Here are a small network's activations along a few directions, averaged over the inputs that share one value of a field.
Values that are neighbours, or in one group, have similar rows; names and order tell nothing.
Strong random noise was added to every row along 2 fixed directions; ignore it. To show where, here is one row again and again, with new noise each time:
[   0   62  -19 -268  -68 -226   77  227 -120   48   61  299  143]
[ 198 -120  -56 -148   61  -95  -11  226 -216   37  109  103  172]
[ -39  108   -1 -444 -129 -327  100  262 -152   34  149  425  202]
[-311  298   -3  176 -117 -118  188   80  238  133 -414  241 -170]


Values of Gep:
z13: [ 116 -252   23  -11  -28 -206  -37 -144  -40  -50   50  119   41]
z9: [-238  136   23 -172  -23   56  134  -67   37  -84  147   71  -11]
z6: [ 392 -222  -37  108  186  235 -144  219 -308 -179  216 -445   -9]
z18: [-326  495 -142   48 -198  -70  120  242  262  115 -465  148 -299]
z4: [-352  175   32  -30 -116   94  103 -238  243    5 -114   27  -49]
z2: [ -16  -87   85 -421 -156 -367   49  -59 -166  -89  309  513  225]
z10: [ 364 -689   -3  183  299 -100 -287 -180 -110  -18  110 -269  110]
z15: [  -3   45   54 -394 -133 -275   59  114 -163    3  243  438  290]
z8: [ 105   44  -54  139  157  379   15  -65  -51  -84  117 -291 -154]
z12: [-162  -31  122  -68   -2   -2  -32 -245  205    0 -163  -62   21]
z17: [ 265 -467   94  166  286  -58 -282 -198   74   47  -40 -259   59]
z16: [ -87 -117   80  266   91  -32 -100 -307  309   99 -305 -168  -82]
z5: [ 100  -24    7 -150   11  135  -49  121 -184  -43  305 -124  -69]
z7: [ 239   39  -55   22  -29  148 -147  142 -205  -39  266 -201   56]
z14: [  50  -43   24 -576  -82   53   27 -139 -180 -130  350   12  344]
z20: [ 77  52 -90 -27 -86 -40  11 242 -71   5  30  84 102]
z3: [  14   89  -47 -315  -16   59   24  -22  -95   -3  415  100   64]
z11: [-191  100   35  740   49  199  148 -237  307  120 -552  -29 -238]
z19: [ 25 129 -53  20 -47  -5   9 203 -75 -70 -54 -87 -23]
z1: [ 200  -32  -36  450  131  366 -118   45  -61   18  -60 -504 -258]
Gep is arranged as a ring.
List every value one step from z17, in the order listed.
> z10, z16
List every value one step from z7, in the order listed.
> z6, z1
List every value one step from z2, in the order listed.
> z13, z11
List every value one step from z20, in the order listed.
> z18, z15
How many steps from neighbour to neighbour lead from z5 to z9, at the fewest?
> 3
